Each row below holds a small network's activations on one input, seen along a few directions.
Each table varies a few parts of the input and shows all the possible inputs, shuffled.
Descriptions start from the smaller parts, as in this example, which fits no table here: one of 3 separate values, together with either a single point or one of 11 places around a ring or (one of 4 places along a line, together with one of 5 places around a ring).
Shared parts are said once, and a part with two or three values counts as separate values.
(in the rows, 128 means zero)

Other details of the inputs shift rows strongly along two fixed directions, in all tables alike. That doesn't count.

Rows:
R1: [129 113 133  98 144 142 129  96 127 119 130 134 152 138 131]
R2: [112 128 132 106 141 157 114 104 124 110 142 138 146 133 127]
R3: [158 140 114 148  99 115 152 129 130 128 126 127 123 110 148]
R4: [142 150 118 158  95 121 131 137 128 126 146 137 113 107 140]
R5: [101 117 133 156 101 122 151 157 129 141 143 114  96 125 143]
R6: [166 138 102 147 117 115 159 145 131 119 142 115 127 114 133]
R7: [115 112 135 147 107 103 168 150 124 142 129 116 107 137 158]
R8: [164 139 110 147 112 114 156 138 124 120 137 116 127 112 142]
R9: [115 103 140 112 148 107 112 125 144  95 106 130 139 148 143]
R10: [151 134 136 135  99 128 155 136 133 161 145 134 129 134 153]
R11: [103 115 146 115 146 116  94 137 140  93 125 131 143 124 129]
R12: [125 110 126 109 147 128 103  93 142 149 120 141 138 134 135]
R13: [ 95  80 143 114 143 117 131 105 139 125 118 117 118 140 124]
R14: [110  93 140 115 135 118 121 115 139 109 109 106 157 125 112]
R15: [128 111 129 110 147 125  96  91 143 153 124 133 136 140 134]
R16: [154 135 140 135  99 126 147 135 133 166 149 125 126 139 152]
R17: [133 152 109 111  96 138 157 164 128 135 159 116 119 123 118]
R18: [111 126 128 118 143 138  80  98 140 145 136 136 131 134 130]
R19: [144 122 136 140 109  93 145 172 134 125 124 119 134 119 155]
R20: [130 113 103 109 166 134 120 105 138 127 128 124 148 133 121]
R21: [148 132 109 146 106 116 144 133 128 166 131 136 126 122 154]
R22: [ 84  88 142 124 132 139 109 119 133 115 130 118 124 130 112]
R23: [163 137 128 148  99 107 135 131 137 146 140 123 115 119 147]
R24: [136 113 135 114 138 118 107  89 144 118 123 139 132 125 125]
R25: [113 128 103 117 163 148 105 113 135 119 140 127 142 128 117]
R26: [116 129 124 108 154 156 121 113 134 107 153 130 147 138 113]
R27: [173 166 182 133 199 164 149 148  67 150  44 149 102 162  34]
R28: [104 102 136 115 147 101 116 119 136 100 114 129 133 162 138]
R29: [139 115 120 111 143 125 117  93 128  99 120 131 140 119 125]
R30: [106 130 115 119 145 147  98  97 134 128 123 140 139 124 132]
R31: [134 118 108  83 137 113 124 109 142  98 124 118 129 119  96]
R32: [ 74 104 145 122 144 125 116 114 131 110 131 127 116 143 133]
R33: [141 155 113 157  96 129 137 137 128 120 138 130 117 104 145]
R34: [153 136 100 142 121 123 153 142 123 153 134 118 134 121 152]
R35: [ 81 114 146 119 148 109 108 121 127 104 132 131 127 147 135]
R36: [111 139 126 157 105 106 136 171 126 117 138 126 111 147 156]
R37: [130 151  89 120 104 128 141 164 130 147 145 115 114 112 123]
R38: [125  95 131 149  96 116 160 154 128 147 130 107 115 124 138]
R39: [131 147 109 154 103 130 128 141 126 158 143 140 120 116 150]
R40: [151 179 205 143 179 174 116 143  66 165  46 168  86 159  42]
R41: [117 132 107  91 135 127 109 117 140  90 136 121 123 113  91]
R42: [122 134 131 152 100 116 136 178 135 120 134 116 134 109 136]
R43: [125 131 112 122 154 138 108 110 136  87 143 125 135 119 108]
R44: [143 150 124 156  96 123 126 140 134 133 147 135 111 109 144]
R45: [108 124 125 118 144 141  88 100 140 141 132 145 133 129 131]
R46: [ 86  95 139 122 130 135 107 123 131 110 127 113 141 124 107]
R47: [145 152 109 153 101 130 136 144 118 114 143 127 119 103 143]
R48: [114 130 131 108 148 155 118 105 127 108 149 130 148 136 122]
R49: [190 189 167 136 140 145 186 199  60 178  50 135  74 147  40]
R50: [ 98 117 140 120 146 121  96 134 142  86 119 134 133 143 139]
R51: [ 98 100 147 111 151  95 123 113 129 112 119 127 133 151 139]
R52: [132 154 126 144  97 147 150 141 124 140 148 134 129 124 150]
R53: [112 129 111 117 157 146 102 106 128 120 135 128 143 125 126]
R54: [147 154 109 155 109 128 141 146 122 112 150 119 121 106 138]
R55: [159 135 118 150  98 107 147 130 130 134 134 134 120 113 144]
R56: [113 128 150 110 136 148  96  99 138 134 150 136 136 144 126]
R57: [156 138 122 133 112 132 169 141 121 141 147 120 138 130 147]
R58: [133 160 198 156 175 155 118 166  65 136  22 133  99 140  23]
R59: [147 137 105 144 108 124 149 133 128 160 123 129 130 119 159]
R60: [147 136  89 111 107 114 156 157 133 154 134 112 120 118 127]
R61: [126 116 137 101 139 142 129  89 135 124 125 137 150 139 132]
R62: [127 103 129 148  93 112 158 158 124 142 125 102 132 119 133]
R63: [109 126 140 112 135 149 109  97 132 122 145 147 141 137 123]
R64: [150 134 130 137  98 126 160 133 126 155 144 136 131 132 149]
R65: [122 130 138 123 136 129  84  96 142 114 139 134 123 124 121]
R66: [139 120 131 144 102 101 152 169 138 128 122 112 140 114 141]
R67: [110 126 111 115 149 148  98 104 125 122 128 136 141 123 131]
R68: [127 111 111 106 152 134 113  96 128 130 116 133 147 128 135]
Description of these inputs: one of 2 separate values, together with either one of 10 places around a ring or (one of 3 separate values, together with one of 8 places along a line).
Q: The inputs of R59 and R30 match in every part but the choice among 2 separate values. If R62 is changed in the same way as R59 into R30, which row does it become?
A: R46
Q: The inputs of R3 and R33 match in every part but the choice among 2 separate values. If R14 is changed in the same way as R3 into R33, which row does it become?
A: R58
Q: Change only the place on the line of 8 in R68. List by row number the other rows that result.
A: R12, R15, R20, R21, R34, R59, R60
Q: Change only the choice among 3 separate values in R65. List by row number the other rows that result.
A: R18, R56
Q: Change only the choice among 2 separate values in R42. List by row number the other rows that result.
A: R66

Rows:
R69: [137 153 117 140 112 135 111 131 131 128 139 126 121 109 126]
R70: [137 144 101 132 125 135 119 126 126 128 145 126 135 103 121]
R71: [123 126 134 125 124 113 133 151 134 108 127 123 134 130 140]
R72: [122 113 126 139 123 105 132 133 133 119 124 117 120 126 136]
R73: [122 119 122 131 122 103 126 143 133 118 120 122 127 126 138]
R74: [128 125 121 133 132 124 128 121 136 158 133 131 134 132 147]
R75: [144 145  95 122 133 149 141 131 128 119 142 124 139 120 129]
R76: [121 118 134 136 124 113 141 137 130 110 133 118 126 134 137]
R77: [124 128 134 137 121 137 124 128 131 139 142 135 131 146 147]
R78: [160 143 114 111 120 136 151 121 129 133 139 136 128 126 123]
R79: [ 81 102 172  74 216 162  52  52 127  92  99 160 139 156  79]
R80: [136 128 127 120 122 134 145 114 119 146 135 129 140 136 150]
R81: [136 122 119 124 121 126 136 110 123 155 125 128 134 128 149]
R82: [123 104 138 141 111 119 133 132 136 129 118 122 136 117 135]
R83: [124 109 130 142 121 108 133 130 133 120 126 117 118 122 136]
R84: [ 94 111 132 115 115 132 147 156 129 130 142 106 124 136 116]
R85: [182 206 201 192 167 158 141 197  35 196  12 166  43 145  39]
R86: [133 136 130 136 130 132 142 133 128 154 139 133 135 139 148]
R87: [148 143  89 129 132 142 135 132 129 132 130 123 130 113 127]
R88: [ 95 105 124 119 113 124 138 153 133 140 134 104 119 128 116]
R89: [121 116 124 135 121 102 130 137 131 119 122 120 125 126 136]
R90: [158 134 127 114 122 131 140 116 133 138 143 128 139 129 128]
R91: [156 133 104 111 120 128 139 112 138 138 134 134 127 118 125]
R92: [136 148 110 128 129 144 126 128 121 117 151 129 140 112 119]
R93: [121 125 130 128 124 110 135 146 130 108 128 123 133 135 139]
R94: [110 135 121 135 114 132 110 114 136 130 140 139 122 119 141]
R95: [120  96 154  57 211 146  63  34 137 107  88 146 152 147  64]
R96: [110 141 130 132 115 140 119 118 132 120 149 140 127 127 141]
R97: [125 123 125 141 118 129 116 125 135 149 134 134 126 137 147]
R98: [123 120 126 128 123 106 124 148 137 117 119 122 129 122 140]
R99: [123 110 146 138 112 127 142 135 132 119 127 123 141 125 136]
R100: [136 158 124 138 114 143 121 134 127 119 148 127 126 118 126]
R101: [120 122 132 132 123 110 139 140 128 109 131 122 130 135 136]
R102: [123 115 139 139 123 116 141 133 130 110 134 118 123 130 136]
Q: What do these inputs look like to the network?
A: one of 2 separate values, together with either a single point or one of 6 places along a line or one of 10 places around a ring
Q: Change only the place on the ring of 10 in R80. List by row number the other rows that result.
A: R75, R77, R78, R79, R86, R90, R92, R96, R100
Q: Change only the choice among 2 separate values in R69. List by row number the other rows that result.
A: R100
